A small network was trained on invented records. Each row is its activation on one of them, seen along a few directions.
Each row is followed by the record's values for the fields Z, T, N, W, U, F.
A field that a record lacks is written none.
Other fields move the rows too, some of them a lot.
In the rows, zero is written as 500.
Random noise pushes rows far along 2 fixed directions. That doesn't count. These rows show it; they differ only by the noise:
[622 240 324 408 572 499 623 518 572 447 334 479 574 406 621 450 450 522
 376 384 541]
[652 410 439 443 569 502 575 513 370 402 284 437 570 475 682 472 656 389
 496 558 397]
[487 461 666 493 516 480 519 578 291 441 374 444 554 551 581 410 629 323
 613 618 238]
[386 184 536 448 505 469 584 605 614 530 488 517 556 457 447 354 266 531
 442 335 437]

[367 293 323 389 556 446 510 639 649 538 578 635 570 449 332 375 400 625
 384 411 522]	(Z z2; T t1; N none; W none; U u3; F f1)
[535 333 355 557 450 416 556 330 811 629 619 404 505 448 534 633 391 812
 450 257 847]	(Z z4; T t3; N n3; W w2; U u3; F f4)
[771 476 195 447 569 565 600 384 596 438 373 525 490 397 662 605 479 551
 310 417 746]	(Z z3; T t3; N n2; W w3; U u3; F f3)
[554 528 436 458 533 509 496 563 383 446 451 541 538 505 513 472 630 436
 487 603 418]	(Z z2; T t1; N n3; W w1; U u3; F f2)
[493 781 709 579 482 527 412 474 255 460 473 475 443 598 543 542 652 322
 647 707 320]	(Z z1; T t1; N n3; W w3; U u2; F none)
[433 786 900 655 411 547 426 467 209 482 476 433 391 657 522 491 482 216
 669 674 228]	(Z z1; T t1; N n3; W w3; U u2; F none)
[590 442 418 503 486 533 543 454 547 501 461 505 488 455 540 519 389 506
 414 424 574]	(Z z3; T t1; N n3; W w2; U u2; F none)
[334 613 765 611 412 547 465 553 432 567 659 621 434 583 318 422 242 345
 533 507 354]	(Z z1; T t2; N n1; W w2; U u3; F f3)
[460 408 465 525 511 426 495 443 641 557 528 413 537 463 546 581 569 701
 559 411 611]	(Z z4; T t1; N n3; W w2; U u1; F none)
[530 501 573 483 524 561 539 556 325 424 375 534 488 521 532 392 401 252
 469 552 310]	(Z z1; T t2; N n3; W w1; U u3; F f4)
[668 613 343 438 578 503 485 485 365 411 371 499 545 484 623 551 814 449
 505 666 478]	(Z z3; T t1; N n2; W w3; U u2; F none)
[547 607 647 595 434 524 494 439 375 475 444 351 458 574 617 594 615 442
 604 558 453]	(Z z2; T t2; N n3; W w2; U u1; F none)
[401 432 383 443 501 499 470 585 658 545 630 586 525 466 331 458 433 622
 400 443 581]	(Z z2; T t2; N n1; W w2; U u1; F none)
[503 554 421 462 533 500 469 501 529 500 541 553 503 471 459 523 549 528
 485 527 547]	(Z z1; T t2; N n1; W none; U u1; F none)
[635 385 376 369 641 443 556 570 269 360 212 437 639 472 709 426 895 384
 573 650 298]	(Z z4; T t1; N n2; W w1; U u3; F f4)
[614 457 457 462 541 508 524 503 402 413 300 401 526 493 648 493 617 430
 490 555 418]	(Z z3; T t1; N n1; W w3; U u1; F none)
[520 548 545 510 487 537 524 495 475 487 518 511 482 515 510 516 508 478
 498 510 518]	(Z z2; T t2; N n2; W w1; U u3; F f2)
[223 235 490 397 498 417 487 681 671 590 679 626 548 472 240 343 330 656
 485 369 472]	(Z z2; T t2; N none; W none; U u3; F f4)
[525 333 384 470 530 512 578 485 665 532 498 565 528 416 491 454 300 564
 358 338 615]	(Z z4; T t2; N n2; W w2; U u3; F f3)
[794 611 214 458 567 624 565 401 496 394 347 550 464 418 634 593 503 421
 293 497 674]	(Z z1; T t2; N n1; W w2; U u2; F none)
[576 517 409 498 495 494 492 425 570 540 568 521 516 464 500 562 531 570
 478 489 627]	(Z z4; T t2; N n3; W w2; U u2; F none)
[600 432 370 424 534 525 545 541 463 449 429 525 541 461 530 470 552 461
 411 516 493]	(Z z2; T t2; N n1; W w1; U u2; F none)
[580 444 154 373 578 506 507 526 668 491 539 616 549 393 443 520 547 658
 323 462 704]	(Z z2; T t3; N none; W none; U u1; F none)
[565 492 479 588 447 530 560 327 742 582 593 500 418 461 512 594 195 623
 394 289 789]	(Z z4; T t3; N n2; W w3; U u3; F f3)
[645 615 451 490 516 514 512 406 447 461 449 456 476 499 609 607 664 504
 520 559 586]	(Z z2; T t2; N n2; W w3; U u2; F none)
[556 321 355 435 527 522 569 542 546 472 414 518 535 419 529 443 398 524
 365 402 522]	(Z z2; T t1; N n3; W w1; U u2; F none)
[401 402 642 494 471 485 516 601 373 489 480 498 509 545 467 394 454 395
 569 513 308]	(Z z2; T t1; N n3; W w1; U u3; F f4)
[520 409 398 435 529 444 505 493 597 502 494 442 542 453 545 539 633 656
 521 477 599]	(Z z4; T t3; N n2; W w3; U u1; F none)
[311 403 568 457 518 381 427 639 455 527 523 469 605 524 419 399 723 567
 651 583 310]	(Z z4; T t1; N n2; W w2; U u1; F none)
[683 600 447 581 478 510 544 300 546 532 529 466 455 483 629 673 496 534
 500 458 709]	(Z z4; T t3; N n3; W none; U u3; F f3)
[358 300 434 476 471 431 527 530 754 601 668 528 511 462 376 507 358 770
 468 307 680]	(Z z2; T t3; N n2; W none; U u3; F f2)
[562 602 524 524 513 510 490 430 474 519 545 558 500 488 513 535 520 458
 529 546 531]	(Z z4; T t2; N n2; W none; U u3; F f3)
[534 676 586 556 485 528 465 438 377 491 497 500 448 558 513 528 520 372
 531 585 448]	(Z z1; T t2; N n3; W w3; U u3; F f4)
[374 395 632 503 436 421 483 546 491 565 604 463 517 563 400 429 491 543
 584 483 431]	(Z z2; T t2; N n3; W w1; U u3; F f4)
[472 598 471 411 588 485 432 627 302 432 453 585 581 531 464 413 790 369
 560 735 283]	(Z z3; T t2; N n2; W none; U u3; F f1)
[544 407 366 509 495 494 547 427 669 550 538 528 475 452 501 563 325 625
 399 351 686]	(Z z3; T t1; N n3; W w3; U u3; F f3)
[659 394 423 486 546 494 581 431 478 459 343 443 540 478 643 481 503 435
 451 464 513]	(Z z4; T t2; N n1; W w1; U u3; F f4)
[701 484 325 503 534 499 570 396 527 461 399 437 527 456 681 622 648 562
 476 477 654]	(Z z4; T t3; N n1; W w2; U u3; F f2)
[434 543 802 625 450 494 479 487 335 485 404 348 488 585 601 485 530 358
 680 556 280]	(Z z4; T t1; N n3; W w2; U u1; F none)
[683 605 291 439 553 550 494 487 456 414 402 505 533 456 588 563 741 477
 440 610 564]	(Z z3; T t2; N n1; W w2; U u1; F none)
[638 405 550 632 428 517 622 295 633 552 462 373 435 486 664 595 211 526
 438 283 694]	(Z z4; T t3; N n3; W w1; U u3; F f3)
[436 649 810 618 425 543 460 533 248 484 475 481 449 616 512 455 454 251
 626 635 227]	(Z z3; T t1; N n3; W w2; U u3; F f3)
[534 398 357 454 496 458 531 453 647 542 566 497 505 434 496 578 505 691
 473 389 694]	(Z z2; T t3; N none; W none; U u2; F none)

Which values does each new row have?
[411 675 726 595 455 460 397 477 387 528 548 403 489 603 511 543 679 471
 687 651 376]	(Z z4; T t1; N n3; W w3; U u1; F none)
[662 227 163 254 679 487 573 661 404 315 142 471 665 369 672 367 802 472
 401 565 367]	(Z z3; T t1; N n2; W w1; U u1; F none)
[367 354 620 483 468 453 506 568 567 555 595 496 532 500 410 434 426 555
 571 437 454]	(Z z4; T t2; N n1; W w1; U u1; F none)
[366 514 543 433 511 484 437 662 429 487 559 558 559 519 375 391 652 484
 545 620 347]	(Z z2; T t2; N n2; W w1; U u1; F none)
[425 591 680 542 467 542 459 521 440 501 522 507 451 536 451 448 376 379
 526 544 386]	(Z z1; T t3; N n3; W w3; U u1; F none)
[592 577 532 537 474 499 501 402 459 497 462 427 469 523 589 573 577 482
 542 530 537]	(Z z3; T t2; N n2; W w3; U u2; F none)
[517 509 397 431 524 482 460 551 491 480 508 505 557 477 480 499 704 540
 517 585 497]	(Z z3; T t2; N n1; W w2; U u1; F none)
[582 666 503 576 468 517 461 428 411 503 516 502 469 538 543 597 583 457
 542 586 511]	(Z z3; T t1; N n3; W w2; U u3; F f3)
[270 357 624 480 450 446 483 620 579 603 711 611 514 547 239 340 268 514
 492 427 426]	(Z z2; T t2; N n1; W w1; U u3; F f4)
[528 344 385 369 559 535 555 613 478 437 412 589 545 450 461 358 437 433
 373 476 435]	(Z z2; T t2; N n2; W w1; U u3; F f4)
[590 608 505 551 479 500 492 369 538 544 563 497 470 496 537 588 477 516
 493 507 617]	(Z z4; T t3; N n3; W w3; U u2; F none)
[352 538 711 584 452 439 457 488 450 567 583 478 460 588 435 482 424 469
 623 509 394]	(Z z1; T t1; N n3; W w3; U u3; F f4)
[340 423 730 505 464 432 507 584 380 531 554 481 528 581 429 388 529 431
 640 527 305]	(Z z2; T t2; N n2; W w1; U u3; F f4)
[469 538 481 506 488 534 469 467 584 545 589 582 450 470 410 511 317 516
 431 443 571]	(Z z1; T t2; N n3; W w3; U u2; F none)
[562 451 526 514 489 510 554 467 492 497 468 510 493 490 544 486 399 440
 496 458 504]	(Z z4; T t3; N n1; W w1; U u3; F f3)
[629 720 528 517 518 588 492 446 352 423 421 524 441 518 578 535 533 319
 478 621 464]	(Z z1; T t3; N n2; W w3; U u2; F none)
[430 513 381 398 554 489 436 607 523 490 558 604 542 456 381 455 602 554
 472 566 479]	(Z z1; T t2; N none; W none; U u1; F none)
[463 469 349 447 505 482 467 512 685 550 620 553 509 449 392 515 480 679
 409 443 666]	(Z z2; T t3; N n2; W w3; U u1; F none)
[452 485 654 571 425 612 538 502 530 514 519 543 411 498 449 438  97 368
 417 377 473]	(Z z1; T t2; N n3; W w2; U u2; F none)
[330 488 732 610 409 534 504 550 479 557 582 554 423 568 378 416 148 384
 509 416 376]	(Z z1; T t1; N n3; W w2; U u3; F f3)
[316 418 448 413 558 443 432 636 594 518 548 560 555 468 362 405 544 621
 502 506 443]	(Z z1; T t1; N n2; W w3; U u1; F none)
